These are the activations of a small neural network, seen along a few directions. Each row is one input.
Each table varies a few parts of the input and shows all the possible inputs, shuffled.
Descriptions start from the smaller parts, as in this example, which fits no table here: one of 3 separate values, together with either a single point or one of 9 places along a line or (one of 5 places around a ring, together with one of 6 places along a line).
Shared parts are said once, and a part with two or three values counts as separate values.
In the rows, 128 means zero.

Rows:
x1: [160 172 156 142 152 118 161 142 156 144 153]
x2: [125 104 104 154 115  98  96 123 105  90 118]
x3: [ 85 137 171  67 150 136 149 145  80 172 153]
x4: [109 149  92  69 176 147 163 107 101 150  98]
x5: [ 85 141  96  68 201 134 159 120 104 175 115]
x6: [113  88  90 171 110  96  81 126 103 107 131]
x7: [127 113 157 136 137 125 144 142 137  99  92]
x8: [128 136  57  86 134 165 141 107  97 133  96]
x9: [111 146 172 125 154 127 133 134 175 117 116]
x10: [136 133 144 142 105 135 114 121 169 111 104]
x11: [ 83 135 178 123 169 113 144 136 178 142 134]
x12: [124 107 106 121  66 152  88 128  60 173 139]
x13: [120  69 111 174  90 119 101 138 132 132 110]
x14: [122 115 122 140 118 103 126 113 111  74 117]
x15: [177 139 108 163  79 122 131 134 157 141 155]
x16: [169 127  94 183  85 121 102 145 151 160 163]
x17: [131  84 123 157 100 123 116 140 135 113 100]
x18: [165 168 140 152 122 135 158 142 155 120 156]
x19: [110 130 136 133 144 106 133 126 113  66 121]
x20: [ 88 106 176 129 185 103 152 150 141 141 116]
x21: [119 108  24 116 124 160  98 119  90 165 110]
x22: [124 157 159 135 159 107 178 146 166 159 182]
x23: [172 123 116 154 109 129  88 117 147 124 150]
x24: [119 100 111 167  84 132  79 137 170 133 127]
x25: [176 155 125 159  98 133 151 130 155 126 153]
x26: [117 152 168  73 137 144 142 134  72 154 127]
x27: [163 135 130 145 120 143 114 115 152 100 158]
x28: [158 105 101 159  92 119  82 115 154 139 164]
x29: [135 116 128 151  88 128  99 124 169 124 108]
x30: [130 152 155  85 112 156 133 131  65 141 119]
x31: [ 77 119 159 118 176  71 157 116 120 114 138]
x32: [124 149  75  74 154 157 151 114  99 133  90]
x33: [134 148 159 136 138 133 116 135 166 112  98]
x34: [163 148 147 125 135 126 129 115 157 108 145]
x35: [136 122 119 102  73 155 105 130  65 154 127]
x36: [ 97 130 151 126 167  97 144 123 115  81 129]
x37: [131  99 141 151 116 133 134 135 133  99  96]
x38: [131 137 135  98  94 172 119 136  64 132 131]
x39: [118 137 165 115 173 106 144 122 165 141 177]
x40: [113 113 172 130 161 116 155 139 138 114 100]
x41: [148 150 163 120 157 115 140 109 158 124 153]
x42: [120 119  38 102 121 171 126 114  95 139 109]
Q: What is each input in this table made of?
A: one of 6 places along a line, together with either one of 2 separate values or one of 5 places along a line
Q: Change only the place on the line of 6 in x13. List by row number the other rows that result.
A: x7, x17, x20, x37, x40
Q: List by row number the other rows that have the place on the line of 6 in common with x42.
A: x2, x15, x17, x23, x29, x35

Rows:
x43: [126 150 161 148 165  97 176 142 158 135 160]
x44: [152  94 114 175  79 142  92 126 157 167 145]
x45: [134  93  77 132 110 150 109 138 121 126 107]
x46: [137 126  95 135  77 173 116 116  93 134 126]
x47: [132  77 159 201  77 114  77 143 127  64 105]
x48: [101 111 227 155 149  77 143 145 145  68 103]
x49: [117 146 151  78 161 137 166 142 122 138 119]
x50: [106 102  66 141 118 138  84 112 105 114 125]
x51: [157 117  91 193  90 125 112 141 140 129 157]
x52: [122 119  70 130  97 166  97 140 119 117 105]
x53: [ 90 128 143  90 159  95 169 112 127 127 112]
x54: [113 156 155 104 177 113 157 129 116 152  93]
x55: [191 137 106 166  90 147  84 106 179 102 130]
x56: [159 171 176 121 163 116 152 106 196 108 132]
x57: [146 112  80 123  85 166 106 145 105 130 120]
x58: [107 159 167  91 154 147 175 117 111 141 126]
x59: [144 124  84 150 103 141  99 129  99 145  95]
x60: [ 84 111 146 100 192 104 147 120 122 118 126]
x61: [120 128 184 134 150 109 163 125 173 173 146]
x62: [151 135  91 125  80 163 103 128  81 137 133]
x63: [ 77 135 136  96 194 110 143 110 122 122 123]
x64: [177 128  79 176  97 126 109 128 163 105 147]
x65: [144 122 119 158  58 122  74 138 137 153 163]
x66: [ 92 152 141  85 173 139 157 136 136 126 105]
x67: [120 169 165  80 158 140 162 130  99 142 133]
x68: [113  79  76 145 117 131  88 120 104 111 128]
x69: [107 124 147  91 186 124 163 137 138 136 107]
x70: [112 156 191 114 134  93 140 140 154 158 165]
x71: [145 160 148 133 171  97 173 127 181 111 149]
x72: [119  95  70 134  84 123 110 115 110 119 112]
x73: [136 156 176  71 162 125 153 128  87 145 148]
x74: [165 123 104 120  85 148  98 126  69 141 149]
Q: Changing only one part turns x71 into x64. The same change can be made to x54. Which row results?
A: x59
Q: What is each input in this table made of?
A: one of 2 separate values, together with either a single point or one of 5 places along a line or one of 10 places along a line
Q: Change only the place on the line of 10 in x58. List by row number the other rows that result.
A: x49, x53, x54, x60, x63, x66, x67, x69, x73
Q: Change only the choice among 2 separate values in x74. List by row number the other rows that result.
A: x73

Rows:
x75: [158 104  57 170  85 147  85 119 151 114 122]
x76: [135  83  75 191  79 131  75 131 126  97 112]
x77: [151  91 108 182  53 135  65 134 113 105 130]
x78: [105 155 165  97 202 103 180 118 175 125 123]
x79: [108 142 218 108 172  97 162 135 134 112 126]
x80: [129 174 176  88 194 106 180 123 164 153 155]
x81: [ 85 130 181 113 198  85 172 129 151 112 112]
x82: [166 113 100 175  43 153  82 138 116 138 146]
x83: [174 127  65 165  70 147  86 120 141 143 151]
x84: [ 74 154 147  34 193 137 180 127  74 150 108]
x85: [129 102  35 112  80 180  89 125  49 139 105]
x86: [122 160 210 100 166 115 179 137 140 146 145]
Q: What is each input in this table made of?
A: one of 2 separate values, together with either a single point or one of 5 places around a ring
Q: Changing only the choice among 2 separate values turns x77 into x79. The same change can be made to x83. Which row results?
A: x80
Q: Change only the choice among 2 separate values in x84. List by row number the other rows that result.
A: x85
Q: Change only the choice among 2 separate values in x81. List by row number the other rows that result.
A: x76

Rows:
x87: [144 147 152 130 150 109 147 123 169 154 160]
x88: [ 90  91  89 135 141 123 122 128 118  83  92]
x89: [146 142 181 143 125 106 127 127 139 118 151]
x90: [ 98 124 137  91 137 134 131 131  70 124 118]
x91: [137 113 170 176 117  99 117 135 162 118 121]
x92: [159 181 173 108 146 130 170 128 171 152 157]
x93: [139 103 134 191 127  95 120 130 189  81 126]
x94: [201 101   8 182  12 188  53 133  90 155 150]
x95: [ 85 104 127 117 129 128 110 127  94 113  85]
x96: [115 166 126  57 163 161 167 126 103 156 122]
x97: [ 93 136 109  78 160 136 144 121 103 154 127]
Q: What is each input in this table made of?
A: either a single point or (one of 2 separate values, together with one of 5 places along a line)
